These are the activations of a small neural network, seen along a few directions. Each row is one input.
Each table varies a few parts of the input and shows all the possible inputs, shuffled.
A made-up example of a description, with smaller parts first: one of 2 separate values, together with either a single point or one of 9 places along a line or (one of 6 places along a line, together with one of 8 places around a ring).
Shared parts are said once, and a part with two or three values counts as separate values.
In the rows, 128 means zero.

Table:
row 1: [142 108 125 180 127 105 119 136 137 116 133 113 111 111 175]
row 2: [111 126  88 118 172 144 127 145  81 129 149 149 134 128 100]
row 3: [ 82  85 158  99 136 152 134 140 125 129 134 111 141 139  85]
row 4: [146 141 179 121 146 152 143 105 127 142 163 150 127 146 123]
row 5: [144  78 123 143 150 120 133 137 106 112 146 134 119 125 163]
row 6: [144 149 112 126  81 138 136 139 165 104 134 130 159 119 140]
row 7: [134 160 119 150  63  67  88 106 177 162  29  68 102 139 111]
row 8: [107  96 104  64 152 161 178 148 119 104 142 159 147 110 132]
row 9: [135 115 140 143  95 131 110 138 159 136 120  91 152 160  87]
row 10: [149 214  92 161  64  67  49 100 125 147  69 120 118 139 127]
row 11: [155  90 120 159 138 113 125 136 119 115 141 125 121 125 166]
row 12: [112 112 120  77 120 159 158 140 129  98 151 157 155 116 131]
row 13: [173 162 154 155 140 133 141 110 154 154 140 123 123 143 134]
row 14: [ 71  74 161  82 150 159 140 142 114 127 138 121 141 139  84]
row 15: [ 74 126 118 103 168 158 123 145  70 115 163 162 123 117  99]
row 16: [166 190  87 131  50  73 110 107 176 129  41 112 128 111 160]
row 17: [100 144  92 139 160 137 123 145  96 130 143 134 124 113 109]
row 18: [100  61 137 116 177 134 151 139  87 106 153 149 105 110 164]
row 19: [110 104 132 135 127 132 135 145 151 141 112  84 135 136  92]
row 20: [140 132  95 113 112 140 158 145 153 111 128 129 152 111 139]
row 21: [135 129 182 105 159 159 150 106 115 140 168 161 126 146 121]
row 22: [107 125 106 102 126 147 169 145 145 107 132 133 140  95 142]
row 23: [134 159 183 142 135 144 139 103 143 142 157 136 118 133 132]
row 24: [111  72 134 132 164 127 144 137  98 109 149 139 107 109 166]
row 25: [116  92 147 110 121 145 124 140 133 132 131 107 152 155  81]
row 26: [136 168  98 162 115 128  89 140 115 128 146 130 142 138 107]
row 27: [127 155 101 146 127 136  97 140 102 125 152 138 140 135 102]
row 28: [189 209 145 153  93  73  99  69 166 169  63 109  95 143 153]
row 29: [181 147 111 174  79  44  74  96 145 133  56 108  97 122 186]
row 30: [108 118 174  98 191 162 175 114 108 146 157 158 108 123 128]
Changing only one part turns row 7 into row 16. The same change can be made to row 19. Which row results? -> row 20
What do these inputs look like to the network? -> one of 5 separate values, together with either a single point or one of 5 places along a line
Which other rows agree with row 27 in the choice among 5 separate values? List them by row number. -> row 2, row 10, row 15, row 17, row 26
Which other rows does row 26 become when the choice among 5 separate values takes its other values? List them by row number. -> row 1, row 6, row 9, row 13

Table:
row 31: [119 166 127 138  43 116 101 120 178 130  80  84 135 140  93]
row 32: [124 106 153 120 177 186 193 144 116  90 226 182 136  94 182]
row 33: [193 184  97 172 106  65  92  91 128 140  74 129  92 120 179]
row 34: [ 66 139 108  61 200 195 166 155  80 137 174 165 153 124  55]
row 35: [136 172 131 169  97  70  92  98 143 157  82 111  92 128 160]
row 36: [131 156 101 122  42 122 111 148 199 129  83  80 182 141  81]
row 37: [105  50  93 162 206 153 132 180  64 113 193 129 128 126 116]
row 38: [206 181 107 170  89  58  73  89 126 131  88 147 107 132 193]
row 39: [153  76 199 110 202 171 178 112 111 156 173 142 114 165 113]
row 40: [ 62   8 135  29 168 179 178 165  86  85 158 159 154 119 112]
row 41: [112 169 157 154  78  93  91 107 175 140  77  81 115 119 125]
What do these inputs look like to the network? -> either one of 5 separate values or one of 6 places along a line

Table:
row 42: [115 110 183  86 159 168 179 133 156 151 154 115 167 139  88]
row 43: [125 127  69 106 155 154 120 155  70  91 177 168 165 108 115]
row 44: [138 148 170  95 161 183 172 113 119 145 191 164 143 152 104]
row 45: [149 153  88 153  85  70  67 129 127 160  47  97 124 154  92]
row 46: [112 231  72 174  92 102  90 136 135 160  94 112 120 118  93]
row 47: [130 242 133 155 113 111  90 102 167 167  99 100 117 126  82]
row 48: [126 147 140 116 212 131 144  96  84 161 132 156  76 139 123]
row 49: [117 217  49 159  67  95  93 131 136 113  99 111 134  96 133]
row 50: [178 111 170 207 201  95  97 104 109 157 142 108  81 153 150]
row 51: [126 153 133 111 192 179 143 128  99 145 175 150 128 156  70]
row 52: [174  83  96 204 158  75  86 132  81 107 144 122 106 109 195]
row 53: [ 50  66 113 126 125 143 108 173 105 138 111  88 132 147  60]
row 54: [116  90 154  88 124 181 202 147 168 108 148 128 155 112 119]
row 55: [125 121  77 110 174 109 119 123  55 108 134 173 113  91 170]
row 56: [ 96  82  94  88 119 159 173 172 156  90 155 138 165 107 137]
row 57: [150 136  54 141  53  67  81 124 130 117  53  94 125 135 132]
row 58: [174  79 122 189 128  93 119 133 125  97 158 140  95 117 235]
row 59: [124 116 102  96 144 125 153 123 100  98 149 192 102  99 208]
row 60: [143 145 190  94 186 130 161  83 102 158 149 171 103 131 158]
row 61: [162 162 138 137 100  85  78  95 160 171  52  82 111 168  83]
row 62: [157 134 101 121  35  76  92 120 173  99  64 120 142 136 170]
row 63: [191 106 209 189 169 101 125  91 127 158 159 119  97 148 187]
row 64: [199  89 193 184 139 110 136 109 136 111 152 132  96 117 219]
row 65: [160  97 107 227 180  87  96 134  80 154 137 123  84 140 158]
row 66: [139 219 143 143  50 135 141  99 195 121 104 126 129 102 155]
row 67: [ 82  53 183  94  81 162 165 139 166  96 126 104 136 127 111]
row 68: [ 98  88  70 100 148 145 137 176 110 102 141 116 175  99 101]
row 69: [ 68  80 175 107 146 150 110 141 134 141 115  74 131 159  50]
row 70: [172 138 148 124  35 106 130  93 189 125  59 109 120 142 154]
row 71: [113 135  89 132 197 120 130 126  54 155 127 173  91 122 132]
row 72: [ 99 115 134 105 184 172 160 150 137 155 138  97 139 148  57]
row 73: [129 124 105  89 132 164 143 152 114  76 190 190 166 112 151]
row 74: [113 141  82 127 177 167 130 159  68 138 170 166 143 139  79]
row 75: [149 132 164  89 137 186 172 128 127  94 184 180 155 116 134]
row 76: [ 91 105  94 117 175 154 135 182 106 145 133 115 165 127  65]
row 77: [ 76  71 201  96 110 156 152 124 156 144 132  88 136 158  82]
row 78: [ 58  49  88 109  98 133 111 167 109  94 119  90 143 120  95]
row 79: [140 235 170 140  84 119 118  84 188 168 113 115 136 123 120]
row 80: [173 155 176 122  70  91 106  77 181 171  67  98 129 163 119]
row 81: [ 67  47 135  90  81 135 125 164 152  74 132 116 156 119 127]
row 82: [145 125 162  95 150 146 182 100 113 116 143 182  91 104 191]
row 83: [124 216  96 139  50 105 103 127 179  95 109 136 151  97 172]
What do these inputs look like to the network? -> one of 6 places around a ring, together with either one of 2 separate values or one of 5 places along a line
Changing only the place on the ring of 6 turns row 53 into row 67. The same change can be made to row 71. Which row results? -> row 82
Start at row 66 and move only the place on the ring of 6, one step at a time. The first step leads to row 83. Which rows follow, in order? -> row 49, row 46, row 47, row 79
Which other rows does row 73 become when the place on the ring of 6 takes its other values? List them by row number. -> row 43, row 44, row 51, row 74, row 75

Table:
row 84: [111 148 137  90  48 133 129 126 189 119  86 102 161 131  99]
row 85: [161 150  39 167  91  90  89 148 113  96 114 138 137 107 167]
row 86: [150 148 176 129 166 156 174 106 130 125 186 171 113 112 179]
row 87: [183 179 191 175 125  81 105  64 151 178  91 112  76 149 160]
row 88: [134 128 175 110 228 181 184 115  91 151 202 175 112 133 127]
row 89: [189 188 166 145 116 117 143  81 155 137 135 156 107 123 187]
row 90: [105  83  69 132 143 115 115 161  79  85 145 151 128  96 167]
row 91: [107 177 142 126  56 109  96 115 190 161  57  67 141 150  64]
row 92: [103  51  67 126 205 141 124 176  43 110 168 149 132 125 114]
row 93: [ 67  37 163  63 161 187 166 161 122 131 145 105 157 156  44]
row 94: [ 70  68 166  69 100 160 156 146 158 106 122 108 155 127  98]
row 95: [157 180  44 203  98  66  56 136 115 137  84 102 117 125 132]
Changing only one part turns row 94 into row 93. The same change can be made to row 90. Which row results? -> row 92
What do these inputs look like to the network? -> one of 3 separate values, together with one of 4 places along a line
Which other rows does row 84 become when the choice among 3 separate values takes its other values? List them by row number. -> row 85, row 89
